A small network was shown many inputs. Here are its activations along a few directions, one row for each input.
Each table varies a few parts of the input and shows all the possible inputs, shuffled.
Descriptions start from the smaller parts, as in this example, which fits no table here: ring(5) and (point or ring(9) or (values(3) and line(6))).
Shared parts are said once, and a part with two or three values counts as separate values.
(in the rows, 128 means zero)

Other details of the inputs vary at random and push rows far along two fixed directions, the same in every table; ignore that.

Rows:
R1: [144 140  63 121 118 128 149 121  66  80 186 111]
R2: [158 142 207 129 157 174  53 166  99 114  85 194]
R3: [103 119 207 109 102 146 104 152 181 186  39 120]
R4: [113 109 217 121 112 131 106 155 209 165  44 133]
R5: [131 125  61 105 137 129 141  89  53  92 178 134]
R6: [158 143 165 121 151 163  67 149  79  94 123 187]
R7: [119 111 135 135 123  82 160 107 179 145 106  99]
R8: [102 101  99 132 113  97 193  94 187 156 129  65]
R9: [ 97 115 143 115 121 104 148 112 188 198  96 106]
R10: [156 149  64 132 150  95 148 109  64  91 184 142]
R11: [131 123 153 108 137 155  93 131 106 126 115 158]
R12: [134 121  62 145 129  86 191  91 130 100 178  84]
R13: [163 149 165 140 161 181  77 157  81  95 129 175]
R14: [ 85 112 150 157 114 116 110 141 200 189 105 137]
R15: [103 124 152 124 123 137 141 129 189 192 100 107]
R16: [164 160 110 140 151 148 117 147  76  93 160 159]
R17: [112 106  75 113 111  94 183  89 131 121 136  91]
R18: [150 144 157 112 118 145  82 165  90  93 116 164]
R19: [143 141  94 149 135 103 156 118 104 111 162  98]
R20: [ 72  89  93 163 128  81 150  84 185 180 154  96]
R21: [114 112  64 121 144  79 165  69 114 127 186 100]
R22: [ 88 106 159 122 130 147 141 105 189 199  90  93]
R23: [123 133 122 117 110 149 135 135 116 128 122 108]
R24: [153 153 172 107 132 170  64 178  94 104 109 199]
R25: [120 122 157 121 138 167 109 130 139 149 115 132]
R26: [ 87 107 122 161 101  91 130 127 178 164 126 106]
R27: [121 124 122 128 144 138 128 113 131 133 152 121]
R28: [158 130  93 137 137  98 149 117  88  74 152 133]
R29: [140 147  80 124 136 132 139 127  94 103 182 136]
R30: [ 99 124 120 119 120 135 159 114 168 182 115  98]
R31: [139 143 171 138 124 145 105 158 139 131 106 128]
R32: [139 137 202 136 128 128  93 161 147 148  68 140]
R33: [153 144  71 127 128  90 142 112  63  76 181 124]
R34: [144 145 137 124 120 150 107 157 103  99 139 136]
R35: [123 116 156 154 131 110 160 124 192 155  95  92]
R36: [159 159 120 131 143 157 107 152  86  96 155 163]
R37: [154 137 154 124 122 171 100 169 110  76 120 161]
R38: [139 133  86 111 115 112 136 121  75  93 157 124]
R39: [127 127 113 141 151 123 140 101 131 135 158 111]
R40: [138 144 134  99 123 166  99 150  84 115 113 173]
R41: [116 115 126 120 111 144 155 125 152 131 106 103]
R42: [143 146 144 123 138 127 107 142 118 129 122 159]
R43: [ 88  91  68 165 105  68 175  95 175 136 159  92]
R44: [127 114 167 113 112 138 117 144 153 128  80 137]
Each input here is: line(4) and (point or (values(2) and line(5))).
The inputs of R43 and R26 match in every part but the line(4) part. If R35 is changed in the same way as R43 into R26, which row does it become? -> R19
Which other rows agree with R16 in the line(4) part? List them by row number. -> R9, R10, R14, R15, R24, R29, R30, R36, R40, R42
Start at R22 and move only the line(4) part, one step at a time. The first step leads to R30. Which rows follow, in order? -> R23, R41
Start at R8 and move only the line(4) part, one step at a time. The first step leads to R1. Which rows follow, in order? -> R15, R25
Which other rows does R6 become when the values(2) part takes its other values? List them by row number. -> R39

Rows:
R45: [158 144 198 113 104 197  55 211 101  70  77 191]
R46: [104 108 188 158 134 121  99 150 203 188  93 135]
R47: [139 139 193 141 156 162  81 162 143 164 100 161]
R48: [109 123 193 108 103 181 100 165 171 157  53 142]
R49: [ 92 102  78 101 117  83 211  62 177 178 140  50]
R50: [112 124 191 108 101 183 101 165 175 159  58 146]
R51: [148 135 112 164 157 102 126 113 110  96 164 141]
R52: [147 131 194 127 109 143 108 171 143 109  63 145]
R53: [139 155 130 143 158 123 102 129 105 142 155 152]
R54: [160 134  12 127 120  70 203  89  66  43 209  97]
R55: [161 146 113  83 127 182 105 146  41  58 142 167]
R56: [121 113 135 127  96 117 133 141 145 120 105 107]
R57: [108 110 122 128  97 101 162 124 183 145 116  88]
R58: [ 99 100 172 167 145  69 153 109 237 214  88  93]
R59: [131 124  75  94 121 126 162  99  78  99 160 109]
R60: [134 132  72 109 108 150 140 127  63  76 161 138]
R61: [ 88 104 150 169 137  88 137 103 216 191 123  93]
R62: [169 153  35 110 125 130 161 117  12  36 207 124]
R63: [150 136 185  87 118 198  73 169  86 101  76 171]
R64: [ 86 115 147 131 152  91 135  86 192 223 119 105]
R65: [ 79  95  67 123 100  80 206  71 176 176 134  48]
R66: [102 107 128 128 156 111 140  93 164 192 135 112]
R67: [147 126 158 128 110 121 126 150 131 102  84 127]
R68: [152 147  91 109 125 138 151 129  79  84 153 117]
R69: [125 131  84 164 151  48 159  87 139 141 173 112]
R70: [143 139 111 125 165 155  97 111  69 100 174 163]
R71: [127 138 169 150 158 143 104 128 151 162 122 132]
R72: [133 152 176 135 144 182  40 171 102 134 114 212]
R73: [141 131 171 121  99 162  90 181 115  92  93 156]
R74: [109 117 176 121 111 124 148 129 191 186  64  79]
R75: [172 162 203 101 120 214  65 202  94  90  77 185]
R76: [ 82 109  82 166 135  35 172  73 193 194 171  76]
R77: [137 140  48 145 154 139 121 101  50  76 218 157]
R78: [ 97 109  87 146 144 107 150  95 150 171 162 116]
R79: [178 147  37 122 125 105 163 121  28   9 196 135]
What is each input in this table made of? -> ring(5) and (values(3) or line(4))
The inputs of R65 and R56 match in every part but the ring(5) part. If R60 is changed in the same way as R65 into R56, which row does it become? -> R73
Which other rows agree with R66 in the ring(5) part? List them by row number. -> R49, R55, R59, R63, R64, R70
Start at R69 and move only the ring(5) part, one step at a time. The first step leads to R53. Which rows follow, in order? -> R64, R72, R76
Start at R54 and move only the line(4) part, one step at a time. The first step leads to R79. Which rows follow, in order? -> R52, R67
Which other rows does R47 become when the values(3) part takes its other values? List them by row number. -> R53, R71
